Small tables with named rows and columns. After each table, cells are looked up by row and column.

Table tipes
|  | takemu | zef | sefub | lag | guduv | mut | zek | rudamip | begunov |
|---|---|---|---|---|---|---|---|---|---|
| kep | 7.1 | 5.5 | 6.7 | 7.1 | 4.1 | 8.2 | 5.6 | 3.3 | 5.8 |
| gopenar | 7.0 | 9.7 | 5.7 | 2.9 | 1.1 | 3.1 | 3.9 | 2.3 | 3.3 |
| gelavu | 5.5 | 4.8 | 5.5 | 5.8 | 4.6 | 6.2 | 5.1 | 4.2 | 5.2 |
| suretez | 5.0 | 3.0 | 5.4 | 6.7 | 5.9 | 7.3 | 5.5 | 5.0 | 5.8 |
| kuf | 3.1 | 0.2 | 4.3 | 7.0 | 7.9 | 7.2 | 5.7 | 6.5 | 6.3 |
| lige | 5.9 | 5.6 | 5.6 | 5.3 | 4.0 | 5.8 | 4.9 | 3.9 | 4.9 |
| naboso | 6.8 | 9.4 | 5.5 | 2.9 | 1.3 | 2.9 | 3.8 | 2.5 | 3.3 |

What is the takemu of naboso in tipes?
6.8
What is the zek of gopenar in tipes?
3.9
What is the rudamip of lige in tipes?
3.9
What is the rudamip of kuf in tipes?
6.5
What is the begunov of gopenar in tipes?
3.3
What is the zef of suretez in tipes?
3.0
What is the zef of kep in tipes?
5.5
What is the sefub of kuf in tipes?
4.3
What is the sefub of suretez in tipes?
5.4
What is the rudamip of naboso in tipes?
2.5
What is the zek of naboso in tipes?
3.8
What is the guduv of gelavu in tipes?
4.6
What is the mut of suretez in tipes?
7.3

nimefo =
	rarelaz	dom
nata	72038	15104
gitufo	-30558	9425
tel	20740	34982
sus	51519	-7612
pumobav	-20299	17944
fof	-66467	-1933
mopi	72038	-44528

What is the rarelaz of mopi in nimefo? 72038
What is the rarelaz of gitufo in nimefo? -30558
What is the dom of pumobav in nimefo? 17944
What is the rarelaz of fof in nimefo? -66467
What is the dom of fof in nimefo? -1933
What is the rarelaz of tel in nimefo? 20740
What is the dom of sus in nimefo? -7612
What is the dom of mopi in nimefo? -44528
What is the dom of nata in nimefo? 15104
What is the rarelaz of sus in nimefo? 51519
What is the rarelaz of pumobav in nimefo? -20299
What is the rarelaz of nata in nimefo? 72038
What is the dom of gitufo in nimefo? 9425
What is the dom of tel in nimefo? 34982

mag:
	kalatof	desirev	kosa	vireda	kegat	taribaz	rakero	lir	guko
goda	174	-157	184	-159	-77	-274	47	-92	-7
zonog	527	-364	-559	-117	-348	146	395	-312	157
nakofi	407	-689	142	-157	26	-421	464	-76	116
bimor	33	-113	58	-171	296	-356	-101	-456	1
tato	355	67	145	241	-72	81	-380	-222	-121
kis	101	-398	6	-236	39	97	302	129	17
pavuvul	595	5	-29	-204	35	282	567	233	-131
favu	347	-16	478	134	-180	-12	-131	-4	69
tis	-12	-129	149	164	289	25	142	345	159
zis	-383	-269	434	14	261	247	688	550	205

What is the kegat of tis in mag? 289
What is the kosa of zonog in mag? -559
What is the taribaz of goda in mag? -274
What is the kalatof of tis in mag? -12
What is the rakero of bimor in mag? -101
What is the kosa of favu in mag? 478
What is the rakero of favu in mag? -131
What is the rakero of kis in mag? 302
Row with the largest taribaz: pavuvul

Table dagulo
|  | pib | maki | mivaro |
|---|---|---|---|
| gez | 52 | 541 | 216 |
| zuso | -122 | -379 | -56 |
| gad | -132 | -553 | 369 |
| dok | -202 | -192 | -12 |
| nen | 139 | -461 | -857 |
| zuzipa | -165 | 233 | 141 |

mivaro of zuzipa: 141
pib of dok: -202
pib of gez: 52
mivaro of zuso: -56
maki of zuso: -379
maki of gez: 541
pib of gad: -132
maki of zuzipa: 233
pib of nen: 139
mivaro of nen: -857

mobud =
columns: zulevi, dul, dat, gase, metofo, pifed, tatake
bub: [-238, -256, -276, -377, -328, 293, 257]
fibe: [695, -47, 219, -159, -888, 905, -608]
guz: [-310, 64, -337, -385, -86, -122, 758]
tev: [263, 118, -326, -57, -45, -10, -300]
luz: [-87, 324, -271, 125, 226, -291, 97]
lirolo: [356, 280, 462, -198, -678, 718, -479]
serapap: [-305, -55, -552, -70, 64, -186, 235]
ziter: [482, 120, 319, 205, -458, 654, -914]
ves: [-81, 224, -731, 55, 233, -281, 279]
laz: [358, 213, -40, -92, -460, 526, -637]
toges: [357, 342, 229, 129, -350, 294, -397]

What is the metofo of laz in mobud? -460
What is the zulevi of luz in mobud? -87
What is the tatake of bub in mobud? 257
What is the metofo of bub in mobud? -328
What is the pifed of ziter in mobud? 654
What is the gase of lirolo in mobud? -198
What is the zulevi of toges in mobud? 357
What is the tatake of lirolo in mobud? -479
What is the zulevi of fibe in mobud? 695
What is the tatake of laz in mobud? -637
What is the gase of ves in mobud? 55
What is the pifed of luz in mobud? -291
What is the pifed of serapap in mobud? -186
What is the dat of luz in mobud? -271

busures
|  | vipozeg | bipevi | lag |
|---|---|---|---|
| rinaz | 118 | 184 | 151 |
| sifevup | 177 | 157 | 247 |
| pibun | 242 | 82 | 82 |
| guz | 8 | 103 | 79 |
| tad | 43 | 126 | 68 |
| tep | 78 | 75 | 104 |
| bes | 127 | 78 | 72 |
| pegeti | 169 | 117 | 191 |
| revos | 225 | 78 | 91 |

vipozeg of pibun: 242
bipevi of pegeti: 117
vipozeg of revos: 225
bipevi of rinaz: 184
bipevi of revos: 78
bipevi of guz: 103
lag of revos: 91
bipevi of bes: 78
bipevi of tep: 75

raba =
          sib   tubi   fonu  vakob  refada
velig   1.000  0.087  0.971  0.581   0.722
tetuso  0.805  0.289  0.739  0.904   0.367
nunupa  0.752  0.347  0.639  0.840   0.304
nar     0.690  0.417  0.550  0.788   0.244
bisa    0.576  0.455  0.395  0.767   0.162
danad   0.548  0.509  0.344  0.717   0.224
tos     0.505  0.539  0.289  0.667   0.224
kek     0.435  0.564  0.263  0.631   0.245
gam     0.389  0.582  0.241  0.592   0.277
vobovi  0.340  0.611  0.225  0.516   0.280
kuzasi  0.330  0.613  0.235  0.461   0.329
tuzu    0.314  0.623  0.268  0.407   0.401
lare    0.247  0.645  0.206  0.376   0.351

refada of vobovi: 0.280
fonu of tuzu: 0.268
vakob of tuzu: 0.407
fonu of nar: 0.550
refada of kuzasi: 0.329
refada of velig: 0.722
sib of danad: 0.548
sib of nar: 0.690
sib of velig: 1.000
fonu of nunupa: 0.639
tubi of kek: 0.564

vabe
cols = mefiz, ropab, mov, giz, fafopa, rek, toz
nibuso: [-0.776, 1.885, 0.220, -0.436, 0.983, -3.849, 4.143]
tufe: [5.566, -1.755, -8.529, 3.413, 2.167, 2.519, 6.291]
mis: [8.437, -3.185, 7.898, 2.334, 5.644, 5.224, -0.749]
dofev: [4.030, -0.840, 7.872, 0.660, 1.391, 4.308, -0.018]
matofi: [5.719, -0.930, 4.220, -6.246, 4.878, -3.700, 1.497]
vug: [6.377, 8.564, 5.815, 3.761, 3.877, -3.287, 7.172]
tez: [2.321, 5.024, 8.676, -3.555, 3.890, -9.427, 2.363]
dazuvi: [-2.041, 4.564, 2.287, 2.470, 0.547, -1.569, 0.939]
bilupa: [1.981, 1.297, 5.414, -2.131, -3.531, 2.753, 9.354]
kad: [-1.129, -1.828, 1.778, -8.237, 3.764, -3.295, -2.672]
zosor: [3.056, -0.040, 4.948, 5.231, -3.147, 1.810, -0.969]
negu: [3.055, 3.586, 1.921, 5.551, -2.198, 6.848, 6.921]

dofev, mefiz -> 4.030
nibuso, mefiz -> -0.776
vug, rek -> -3.287
negu, giz -> 5.551
dazuvi, mov -> 2.287
nibuso, fafopa -> 0.983
dazuvi, ropab -> 4.564
tez, mefiz -> 2.321
matofi, fafopa -> 4.878

diduse =
cols = reput, zigus, fum
zogeke: [188, 146, 30]
vef: [186, 152, 11]
mep: [188, 146, 33]
garid: [186, 153, 4]
givofa: [191, 142, 40]
bekug: [185, 153, 6]
bobufo: [183, 151, 18]
kis: [201, 125, 66]
raz: [185, 149, 20]
noke: [192, 136, 45]
budo: [196, 133, 55]
fepeg: [193, 132, 50]
nusuga: [188, 146, 26]
kenumev: [187, 149, 22]

What is the reput of bobufo in diduse? 183
What is the zigus of garid in diduse? 153
What is the zigus of bekug in diduse? 153
What is the fum of vef in diduse? 11
What is the reput of fepeg in diduse? 193
What is the fum of bekug in diduse? 6
What is the reput of garid in diduse? 186
What is the fum of givofa in diduse? 40
What is the reput of kis in diduse? 201
What is the zigus of fepeg in diduse? 132
What is the zigus of nusuga in diduse? 146
What is the fum of kenumev in diduse? 22
What is the fum of raz in diduse? 20
What is the fum of bobufo in diduse? 18
Which row has the largest reput? kis

dofopi
         gikufi  gesome   fum    zaz  vipuv    naf  maruku  lituto
mef        0.22   -0.23  0.29   0.09   0.22  -0.02    0.17    0.50
doz        0.19   -0.38  0.31   0.03   0.21  -0.13    0.12    0.56
kifugu     0.18   -0.44  0.32   0.00   0.20  -0.16    0.10    0.58
sububid    0.21   -0.28  0.30   0.07   0.22  -0.05    0.16    0.52
nogulu     0.16   -0.54  0.35  -0.04   0.17  -0.22    0.03    0.63
fiv        0.20   -0.35  0.31   0.04   0.21  -0.10    0.14    0.54

sububid, gikufi => 0.21
kifugu, naf => -0.16
doz, fum => 0.31
fiv, fum => 0.31
fiv, gikufi => 0.20
kifugu, gesome => -0.44
doz, maruku => 0.12
fiv, vipuv => 0.21
mef, maruku => 0.17
doz, naf => -0.13
sububid, lituto => 0.52
doz, vipuv => 0.21
doz, zaz => 0.03
nogulu, gesome => -0.54
kifugu, fum => 0.32
doz, gesome => -0.38
kifugu, gikufi => 0.18
Which row has the largest gesome? mef

